Each row below holds a small network's activations on one input, seen along a few directions.
In each table, some parts of the input vary, and every possible input appears once, in random order.
A made-up example of a description, with smaller parts first: one of 6 places along a line, together with either a single point or one of 9 places along a line or (one of 3 separate values, together with one of 5 places around a ring).
Shared parts are said once, and a part with two or three values counts as separate values.
In the rows, zero is written as 128.

Other details of the inputs shift rows strongly along two fixed directions, in all tables alike. That doesn't count.

Rows:
row 1: [111 125 145 126  83 160 145 117 203 178  81]
row 2: [147  57 161 159 211 123  86  98  38  30 154]
row 3: [137  81 135 119  89 170 127 122 245 206 123]
row 4: [164  86 120 156 245 112 126  91  30  71 183]
row 5: [156  54 123 129 231 146 109 106  28  74 176]
row 6: [122 102 113 105 248  75 100 110  60  21 133]
row 7: [128 148 126 119 129 162 145 121  82  85  86]
row 8: [115  80 134 110  89 169 123 124 250 193 106]
row 9: [146 154 127 157 127 145 150 134  60 130 161]
row 10: [112  82 137 113  89 152 130 105 239 201  92]
row 11: [142 208 110 140  35 170 165 170  36 144 149]
row 12: [ 92 153 133 113 171 115 113 156  32  56 122]
row 13: [132 110 109 116 249  65 106 108  55  34 162]
row 14: [125 252 115 140  56 118 161 169  52 126 131]
row 15: [ 98  71 122  96 237 114  75 148  55  39 163]
row 16: [114 145 124 128  78 115 122 157 200 204 168]
row 17: [100  19 136 102 212 109  70 112 225 139 132]
row 18: [135 221 117 132  41 148 152 182  38 146 151]
row 19: [145 100 148 154 101 139 153 103 231 225 128]
row 20: [138 140 120 117  82 142 155 102 218 157  73]
row 21: [105  96 134 125 249  84  97 123  41  56 170]
row 22: [147 218 121 127  50 185 172 151  57 109  83]
row 23: [ 97 127 142 124 108  78 133 117 250 190  91]
row 24: [ 91 127 133 104  77 125 116 142 204 178  83]
row 25: [144  93 127 147  88 140 136 126 234 230 173]
row 26: [102 231 120 111  56 145 147 174  69  93  61]
row 27: [136 218 113 129  41 164 144 201  50 137 165]
row 28: [166 156 111 119 127 155 151 114  86  85 104]
row 29: [ 95 112 125 106  74 165 121 151 216 165  92]
row 30: [134  98 150 137 101 150 143  99 237 210 101]
row 31: [ 99  23 147 125 219 112  98  79 218 138 104]
row 32: [ 93 138 121  97 159 119 105 160  28  60 129]
row 33: [168 155 113 154  81 113 169 103 201 195 139]
row 34: [138 102 154 149  39 151 110 138 205 162 132]
row 35: [101  82 136 111 248 114  84 122  48  38 120]
row 36: [143 190 104 132 133  89 139 133  81 102 152]
row 37: [ 95 225 115 109  42 131 143 191  53 122 128]
row 38: [119 225 101 107  49 162 162 159  81  74  56]
row 39: [163 216 130 150  15 147 151 146  67  71  96]
row 40: [137  75 162 154  56 122 111 103 234 189 121]
row 41: [154   5 135 134 206 137 104  93 208 171 180]
row 42: [103  63 129 113 194  91  89 130 178 139 178]
row 43: [142   6 140 121 206 131 102  70 203 164 139]
row 44: [104 219 116 116  51 169 160 164  70  88  56]
row 45: [112 132 144 150 108  83 132 118 233 227 150]
row 46: [119  39 134 133 213  64  91  89 199 181 188]
row 47: [134 235 129 148  53 145 160 178  42 142 143]
row 48: [183  82 110 135 243 124 128  86  45  48 161]
row 49: [123  50 127 111 223  69  95  75 231 121 101]
row 50: [104  54 120 101 233 141  88 115  46  36 122]
row 51: [148 126 161 167  52 119 134 104 202 159 101]
row 52: [106 165 133 133  91  80 145 129 205 185 117]
row 53: [158 220 119 144  49 174 182 155  49 123 110]
row 54: [156 100 127 148 250  89 113 103  32  72 184]
row 55: [161 250 104 139  52 125 170 162  57 121 135]
Description of these inputs: one of 5 places along a line, together with either a single point or one of 10 places around a ring.
Q: The inputs of row 34 and row 40 match in every part but the place on the line of 5. If row 15 is changed in the same way as row 34 into row 40, which row does it become?
A: row 32
Q: The inputs of row 22 and row 30 match in every part but the place on the line of 5. If row 53 is changed in the same way as row 22 into row 30, which row does it become?
A: row 19
Q: List by row number the other rows that have the place on the line of 5 in common with row 33.
A: row 6, row 13, row 20, row 28, row 36, row 38, row 39, row 48, row 49, row 55
Q: A walk changes only the place on the ring of 10. It starts at row 10 and steps to row 43. List the rest of the walk in order.
A: row 5, row 11, row 18, row 46, row 37, row 32, row 24, row 50
Q: A walk changes only the place on the ring of 10. It starts at row 16 and steps to row 27. List the rest of the walk in order.
A: row 25, row 41, row 3, row 8, row 29, row 17, row 15, row 42

Rows:
row 56: [130 166 129 139 102 119 153 132 159 175 134]
row 57: [128 115 130 137 179 128 107 136  67 102 166]
row 58: [133 112 138 139 137 109 122 104 193 145 101]
row 59: [121  97 133 119 173 144 101 143  80  75 125]
row 60: [135 134 131 126  91 158 142 149 160 170 128]
row 61: [138 127 128 147 183 111 121 122  69  96 160]
row 62: [126  63 151 143 160  99 101 101 187 176 164]
row 63: [108 167 130 126 103 113 144 136 169 157 106]
row 64: [157  67 148 153 162  95 116  76 194 161 140]
row 65: [135 183 112 135  70 124 169 135 129 168 118]
row 66: [115  74 150 140 167  75 106  91 199 153 129]
row 67: [144 122 124 152 181 110 131 116  71  89 153]
row 68: [116 170 112  97 105 170 129 173  25  76 104]
row 69: [119 177 118 121  67 143 145 156 123 180 131]
row 70: [125 159 110 107  88 115 129 150 186 136 125]
row 71: [156  74 120 130 194  93  91 112  97  73 190]
row 72: [155  58 150 148 157 107 121  75 197 156 140]
row 73: [104 104 128 123 173 135 103 140  78  78 138]
row 74: [147 157 108 121  87 120 139 146 176 154 153]
row 75: [124 164 122 124 141 147 131 158  47 105 154]
row 76: [155 111 136 153 136 115 132 100 183 162 129]
row 77: [121  69 146 144 165  75 116  85 202 146 122]
row 78: [123 184 122 124  72 131 153 151 124 180 129]
row 79: [153 102 138 148 131 126 136  99 186 157 129]
row 80: [120  94 135 143 128 130 121 125 178 172 153]
row 81: [134  78 146 140 209  97 100 108  78 100 176]
row 82: [111 199 108 111 116 130 141 156  25  81 110]
row 83: [150 181 115 131  69 139 160 129 131 165 107]
row 84: [132 161 123 114 139 150 142 136  65  65 103]
row 85: [121 145 129 119  93 153 142 126 176 142  92]
row 86: [155 169 119 134 142 144 146 133  53  89 131]
row 87: [124 181  97  98  58 121 135 158 152 135 116]
row 88: [126 174 119 111  66 145 156 132 143 141  79]
row 89: [138  87 139 139 128 140 118 128 180 168 139]
row 90: [128 113 143 146 139 106 124 121 177 177 151]
row 91: [109  71 144 124 206 103  83 116  87  83 150]
row 92: [119 114 134 144 138  94 131 109 191 147 111]
row 93: [124 161 135 132 102 125 148 143 157 180 139]
row 94: [150 109 116 135 124 102 115 125 196 151 165]
row 95: [101 186 123 110  72 125 144 155 133 162 102]
row 96: [117 142 127 129  91 149 145 147 158 174 141]
row 97: [103 163 136 119 102 119 139 147 167 162 112]
row 98: [122  98 128 123 171 149 108 129  83  67 120]
row 99: [152  61 138 142 198 131 104  88  87  81 156]
row 100: [129 106 128 127 173 145 110 116  85  64 117]
row 101: [140  76 141 134 208 100  98  91  95  67 126]
row 102: [ 97 158 138 125  48 142 130 158 133 144 110]
row 103: [149 150 130 134  95 144 160 121 166 160 117]
row 104: [133 119 109 115 169 107  97 140  95  57 150]
row 105: [136  92 141 128 174 119 111 102  91  67 118]
row 106: [131  62 140 128 199 125  95  92  97  63 128]
row 107: [136 161 125 144 100 118 163 126 162 168 127]
row 108: [113 136 133 111  92 152 133 152 170 153 100]
row 109: [114 137 129 115  91 158 141 139 174 145  95]
row 110: [ 94 167 116 106  62 149 141 159 134 156 104]
row 111: [128 183 117 117  70 134 151 133 141 147  80]
row 112: [122  50 147 143 154 111 106 101 188 170 164]
row 113: [128 188 116 131  72 125 159 140 126 175 124]
row 114: [ 97 179 119 107  68 137 136 159 132 163 103]
row 115: [121  45 149 129 153 119 102  94 204 142 118]
row 116: [152 182 108 120 108 161 156 141  22  83 120]
row 117: [107 114 144 132 140 101 115 125 186 160 123]
row 118: [112 119 138 140 141  95 121 115 188 155 118]
row 119: [115 165 114 121  60 155 150 156 124 174 131]
row 120: [140  83 140 147 210  91 106  98  80  95 171]
row 121: [150 105 126 142 172 151 119 113  76  82 145]
row 122: [103 107 140 129 136 112 107 129 186 160 125]
row 123: [109  70 156 133 166  81 100 102 197 158 134]
row 124: [115 162 126 131 100 113 154 130 171 150 100]
row 125: [137 168 109 112 103 175 138 169  16  94 131]
row 126: [140  44 151 140 153 121 103 104 190 167 150]
row 127: [135 158 113 122  59 170 155 144 130 163 113]
row 128: [129 161 129 126 100 128 146 125 174 147  89]
row 129: [103 165 123 110 142 141 122 162  56  87 127]
row 130: [124  53 144 120 199 125  85 119  91  74 136]
row 131: [ 99 183 117 108 110 164 135 177  31  72 121]
row 132: [149 190  86 107 100 137 136 166  31  77 157]
row 133: [123 179 107 104 106 170 139 146  31  65  95]
row 134: [142 144 127 134  91 159 152 123 166 160 120]
row 135: [117 170 107 101 103 175 137 159  29  68  99]
row 136: [146  78 136 152 207  91 116  92  82  87 164]
row 137: [113 184 113 122  71 119 160 138 138 150  90]
row 138: [132  66 130 121 151  77  91 105 217 132 148]
row 139: [146  52 138 138 195 136 102 101  85  84 160]
row 140: [135 112 131 128 177 131 118 115  85  63 114]
row 141: [136 135 126 130  89 163 150 135 164 163 123]
row 142: [145 177 105 119 104 176 148 143  21  83 123]
row 143: [140  87 134 144 126 145 126 114 184 161 135]
Q: The inputs of row 109 and row 115 match in every part but one. If row 131 is changed in the same way as row 109 into row 115, which row does it become?
A: row 102
Q: The inputs of row 78 and row 93 match in every part but one. If row 133 is changed in the same way as row 78 into row 93, which row does it become?
A: row 85
Q: The inputs of row 137 and row 92 match in every part but one. If row 65 is changed in the same way as row 137 into row 92, which row does it become?
A: row 67
Q: What is each input in this table made of?
A: one of 2 separate values, together with one of 4 places along a line, together with either a single point or one of 10 places around a ring
Q: Change only the place on the line of 4 in row 80. List by row number the other rows that result.
A: row 96, row 112, row 119
Q: A walk changes only the place on the ring of 10. It starts at row 92 and steps to row 58. List the rest of the walk in order.
A: row 140, row 100, row 98, row 59, row 73, row 122, row 117, row 118
Q: List by row number the other rows that have the place on the line of 4 and the choice among 2 separate values in common with row 139.
A: row 62, row 64, row 71, row 72, row 81, row 99, row 112, row 120, row 126, row 136
